Each row has a name. After each piece below comes the name of the row it's from, unless a question asks for something else. Each question is about the rows just above it.

dode: [129 132 172 130]
katim: [199 131 163 132]
fuser: [129 137 134 145]
simit: [129 137 176 145]
rilu: [162 162 135 130]
Fase: [199 150 173 132]
Shuffled dode with one entry gone: [130 172 132], missing => [129]
asked: [163 132] => katim
Number of entries in [129]: => 1
How many entries does [129 137 176] have? => 3
Which entry of simit is missing from [176 137 145]? => [129]
Times [162] occurs in rilu: => 2
dode without one entry, shuffled: [172 130 132]. Gone: => [129]

tis: [ 98  83 150 107 100 161 134 120  97 145 148  92 157 135 140 140 134 131
 160  80 146 149 127 150 115 122  83  82 142 105 152 135  86 125 108  92
  97 138 161 120  84 107 148  83 153 145 119 151]
Fase: [125 179 130 136 113 115 178 125 158 115 135 181  74 160 136 105 149  96
 120 163 100 147 114 130 148 152 179 109 127 107 133 160 161 147 162 122
 141 103 115 147 142  90  92 103 112 126 166 127]
dode: [139 148  76 136 131  57  61 127 141  86  77 136  61  77  91  70  91 109
  59 150  81  63  59  76 130 111 148 141  87 130  70  77 147 112 128 140
 132  97  57 120 148 124 128 139  71  90 102  75]
katim: [132 144  89 133 121  63 109 124 139  90  93 142  74 111 104 105 114 105
  66 147  81  92 113  89 131 127 144 129  86 121  86 111 144 125 135 132
 141  96  63 128 143  86  86  92  98 115 160 113]
mesin: [125 179 130 136 103 115 178 125 158 115 135 181 128 160 136 158 149  96
 120 163 100 147 190 130 148 152 179 109  96 107 133 160 161 147 162 122
 178 103 115 147 142  90  92 103 112 126 166 127]
Shuffled katim with one entry gone: [ 63 113 143 104 109 144 111 132 142  81 127 113  92 133 144 128 121 131
 147 105  86  66  89  92 132  96 125 111 105 141  86  74  89 115  86 114
 124 135  93 160 139 129 144  63 121  90  86], missing => [98]
How many entries does [ 98  83 150 107 100 161 134 120  97 145 148  92 157 135 140 140 134 131
 160  80 146 149 127 150 115 122  83  82 142 105 152] have? => 31
Which entry of Fase is missing from [158 125 181 179  96 161 147 112 115 147 103 162 127 127 160 107 142 166
  74 115 130 125 105  92 103 179 120 122 114 136 115 136 130  90 178 148
 135 133 152 163 100 109 149 160 113 141 147]? => [126]
Fase without one entry, shuffled: [158 115 115 105 130 122 107 148 152 133 127 147 179 141 163 161 136  74
 166 125 103 135 125 160 162 179 126  96  90  92 113 142 120 115 149 103
 178 112 181 130 127 160 109 136 100 147 147]. Gone: => [114]
Count of [147] in tis: => 0

simit: [123 123 133 141 141 115 117  91 141 130 130 112 135 130 137 134 138 120]
fuser: [123 123 133 121 141 115 117 112 118 148 136 112 135 130 135 122 144 120]
Fase: [123 123 133 141 141 115 117  96 138 125 130 112 135 130 126 134 138 120]
vak: [153 123 143 141 141 115  89 112 121 138 130 135 130 134 112 120 133 137]
fuser without one entry, shuffled: [122 133 135 112 123 117 148 115 121 112 123 135 130 136 141 144 120]. Gone: => [118]
The row with [130 130 112 135 130 137 134 138 120] is => simit
Fase without one entry, shuffled: [141  96 133 135 125 134 130 130 138 117 112 123 120 138 123 141 126]. Gone: => [115]
Shuffled Fase with one entry gone: [130 138 117 141 123 120 138  96 112 141 134 130 126 115 135 133 123], missing => [125]
How many entries does [153 123 143 141 141 115  89 112 121 138 130 135 130 134 112 120 133 137] have? => 18
Which entry of vak is missing from [130 133  89 153 121 112 130 143 137 135 141 123 138 115 120 112 141]? => [134]
Shuffled simit with one entry gone: [130 134 115 135 130 141 133 112 141 130  91 141 120 138 123 117 123], missing => [137]

rilu: [141 123 138 126 156 109 139 142 144 113 101 122 138 130 116 142  83 133
 151 130 135 107 124 102 126 132 147 172 111 156 145 138  97 125 148 164
 107 153 138 134 109 113 142 143 103 129 131 109 149 118 163 158 147 153
 127 173 117]
Nepo: [141 140 127 164 130 151 111 122 126 149 152 118 140 147 132 134 173 132
 136 140 135 115 129 137 111 101 104 104 127 117 147 134 155 148 131 131
 147 100  98 130 131 133 121 143 129 134 133 115 135 106 120 123 148 135
 117 111 134]
katim: [144 139 121 122 167 122 126 133 158 100  97 131 127 126 119 107 104 128
 147 124 105 119 119 125 122 133 141 151 143 156 118 131  99 120 135 144
 128 146 156 148 117 128 128 115  95 144 136 128 149 120 168 165 121 156
 121 164 108]
Fase: [125 126 153 141 132 158 125 119 125 141 138 127 128 147 150 153 175 141
 138 129 141 144 152 126 106 119 110 128 127  97 143 141 160 138 137 127
 146 122 130 135 141 137 149 141 120 102 126 143 160 121 121 135 149 128
 113 114 123]
vak: [108 123 166 111 124 112 133 149 144  80  95 108 146  85 109 107 117  88
 124 131 105 132 130 134 114 128 118 153 146 132 123 108 100 133 114 110
 132 123 140 160 132  92 144 118 121 126 109 132 115 144 112 154 109 142
 139 142 144]
dode: [120 127 123 106 142 112 133 149 144  80  95 108 146  85 109 107 117  88
 124 131 105 132 130 134 114 128 118 153 146 132 123 108 100 133 114 110
 132 123 140 160 132  92 144 118 121 126 109 132 115 144 126 154 109 142
 139 142 144]
kugi: [122 135 128 106 137 113 129 153 149  81 108 113 143  91 107 102 119  94
 117 122 109 135 119 136 122 129 128 145 148 136 117 103 101 132 111 100
 135 127 145 154 129  99 146 106 130 127 113 141 112 150 118 139  98 136
 139 141 141]
tis: [143 145 109 116 161 106 128 148 161  97 100 130 141 114 107  95  85 117
 134 128 101 112 107 136 136 140 147 152 143 173 115 123  84 123 128 140
 112 145 151 152 116 120 135 111 110 161 138 124 127 131 165 155 110 157
 138 170 123]
simit: [122 135 128 106 137 113 129 153 149  81 108 113 143  91 107 102 119  94
 117 122 109 135 119 136 122 129 128 145 148 136 117 103 101 132 111 100
 135 127 145 154 129  99 146 106 130 127 113 141 112 150 118 139  98 136
 139 141 110]
Rulak: [149 147 108 123 166 112 124 140 162 101 101 133 134 123 110  94  90 125
 140 126 100 110 106 133 134 136 148 147 145 173 114 127  89 121 132 145
 111 146 152 148 114 128 138 110 103 163 142 122 135 123 171 158 113 159
 130 170 115]
mesin: [127 125 146 146  96 114 146 156 109 168 170 125 160 140 125 168 114 137
 118 145 178 115 126 125 158 132 143 134  93 139 166 133 138 150 139 143
 133 129  93 110 128 119  94 166 178 132 133 111 105 142 105  91 155 117
 157 129 166]
fuser: [143 124 114 123 155 110 136 126 140 111  94 130 121 122 118 119  83 129
 151 132 114 111 124 114 132 135 144 154 129 159 124 135  97 114 140 160
 103 148 141 130 113 125 134 130 100 145 133 108 135 116 169 162 132 150
 126 163 112]
How many times does katim hold [127]? => 1
[108 123 166 112 124] is in which row? => Rulak
Count the entries of [143 145 109 116 161 106]: => 6
asked: [122 135 128 106 137 113 129 153 149  81 108 113 143  91 107 102 119  94
 117 122 109 135 119 136 122 129 128 145 148 136 117 103 101 132 111 100
 135 127 145 154 129  99 146 106 130 127 113 141 112 150 118 139  98 136
 139 141 141] => kugi
Number of entries in [143 145 109 116 161 106 128 148 161  97 100 130 141 114 107  95  85 117
 134 128 101 112 107 136 136 140 147 152 143 173 115 123  84 123 128 140
 112 145 151 152 116 120 135 111 110 161 138 124 127 131 165 155 110 157
 138 170 123]: => 57
tis without one entry, shuffled: [110 140 135 116 120 155 117 136 157 134 115 110 123 136 145 143  85 107
 123 140 128 106 161 112 114 161 165  97 148  84 173 111 128 109 123 100
 138 112 152 130 107 147 145  95 141 138 116 127 161 124 170 143 152 131
 151 128]. Gone: => [101]

Rulak: [127 145 122 122 145 129 120 129 119 112 153 144  91 137 153 153 139 121
 122 103 132 101 122 132  74 125 104]
dode: [122 128 131 173 108 135 121 110 135 157  79  96 144 124 105 125  98  90
 126 165 137 127 134 134 145 115 174]
kugi: [133 126 107 142 120 123 128 126 132 159 147  98 137 135 120 139 127 118
 111 136 127 128 145 103 123 114 139]
Nepo: [122 128 131 173 108 135 121 110 135 157  79  96 144 124 105 125  98  90
 126 165 123 127 128 104 145 115 174]
Count of [122] in Rulak: => 4
Count the entries of [122 128 131]: => 3
How many entries does [122 128 131 173 108 135 121 110 135 157  79  96 144 124 105 125  98  90
 126 165 137 127 134 134 145 115 174] have? => 27
Which entry of dode is missing from [126 115 125 131 137 135 174 134 105 134  79 145  90 157  98 110 121 122
  96 135 128 127 144 108 124 173]? => [165]

Rulak: [140 114 141 145 135  89]
dode: [120 128  63 154 122  96]
simit: [128 149 104 133 113 128]
mesin: [107  92  94 133 153 119]
katim: [109 128 128 103 134 174]
rilu: [ 63 154 128 120 145 135]
asked: [141 145 135  89] => Rulak
asked: [120 128  63 154] => dode
Where do [ 92  94 133] appear? => mesin
Which entry of simit is missing from [113 128 133 104 128]? => [149]
Where do [149 104 133 113 128] appear? => simit
Number of entries in [ 63 154 128]: => 3
How many entries does [107  92  94 133 153 119] have? => 6

fuser: [172 106 108  79 116 141  97 114 144 174 121 134 185 120 121 101 136 104
 182 121 174 140  66 103 143 101 122 138 101 107  66 158 151]
katim: [143  97 114 144 174 128 139  94 148  64 100 103 105 105 156 119 101 178
 111 107 118 106 163 102 166 120 100 122 138 126 132 112 155]
simit: [118 100 162 137  89 107 159  94 139 152 141 134 131  89 103 164  80 148
 120  88  92  74 101  85 176  99 166 126 160 172 134 109 130]
tis: [ 98 158  83  93 174 114 100 165  87  90  96 101 110 165 148  93 167 127
 103 129 106 161 170 167  81 165 100  95 105  84 169 105  88]
vak: [117 160  95  91 113  91  84 152 106 148 105 119 177 146 162  98 135  85
 165 108 119 151 140 144 157 168 126  93  89  96 148 102 105]
rilu: [172 106 108 113 134 141  97 114 144 174 121 134 120 120 121 101 136 104
 182 150 174 140  66 136 143 106 122 138 101 136  66 158 151]
Rulak: [127 125 130 129 173 126 146 138  92 120 119 141 127 148  86 136 165 145
 138 141 140 152  89 164  64 118 121 118 153 119  94 133  91]
How many entries does [127 125 130 129 173 126 146 138] have? => 8
asked: [172 106 108 113 134 141  97 114 144 174 121 134 120 120 121 101 136 104
 182 150 174 140  66 136 143 106 122 138 101 136  66 158 151] => rilu
Which row holds [95 91]? => vak
How many times does rilu hold [120]? => 2
simit without one entry, shuffled: [120 137 134 130 107  89  80  88 172  99 139  89 103 148 109 134 166 131
  92  94 176  85 141 118  74 159 164 126 152 160 162 101]. Gone: => [100]

dode: [133 123 103 128 135 109]
mesin: [158 125 109 137 107 117]
kugi: [ 95 159 123  89  88 119]
Rulak: [107 126 118 126 114 112]
rilu: [ 99  72 136 123  89 127]
tis: [137  95 141 130 171 142]
katim: [ 95  72 149 141 142 127]
simit: [135 111 140 147 135 130]
Fase: [128 134 102  89 136  98]
asked: [149 141] => katim
Which entry of kugi is missing from [ 88 123 159  95 119]? => [89]
asked: [123  89  88] => kugi

vak: [171 100 115 143 135  81  84 135 122 110 164  98 130 135 115 146 142 109
 108 126  81  82 120 149  80 197 115]
Rulak: [ 85 127 168 136 150 140 142 136 165 131  98 125 114  85 159 177 140 161
 133 103 144 136 155 167 158 122 157]
fuser: [124 132 147 106 109 148 126 109 163 103 133 113 111 154 167 110 105 166
  99 169 138 149 181 114 182  96 151]
tis: [124 110 147 106 109 148 126 109 163 103 133 113 111 154 167 139  97 166
  99 169 138 149 181 185 182  96 155]
Fase: [124 132 147 106 109 148 126 109 163 103 109 113 111 114 148 139 106 166
 109 169 149 149 148 114 182  96 151]
Times [149] occurs in Fase: => 2
Count the entries of [124 132 147 106 109 148 126 109 163 103 133 113 111 154 167 110 105 166
  99 169 138 149 181 114 182  96 151]: => 27
Count of [115] in vak: => 3
vak without one entry, shuffled: [110 143  84 135 108 115 146 100 142 109  80  81 130 171 120  82 135 197
 115 164 122  81 115 135 126 149]. Gone: => [98]
Count the entries of [171 100 115 143 135  81  84 135 122 110 164  98 130 135 115 146 142 109
 108 126  81  82 120 149  80 197 115]: => 27
Which entry of Fase is missing from [109 113 148 109  96 149 151 148 147 163 109 148 114 132 114 106 106 182
 149 124 169 103 109 139 166 111]? => [126]
Shuffled vak with one entry gone: [135 135  98 122 146 130 108  82  81 149 120 110 126 164  84 142 171  81
 100 115 115 135 143  80 115 197], missing => [109]

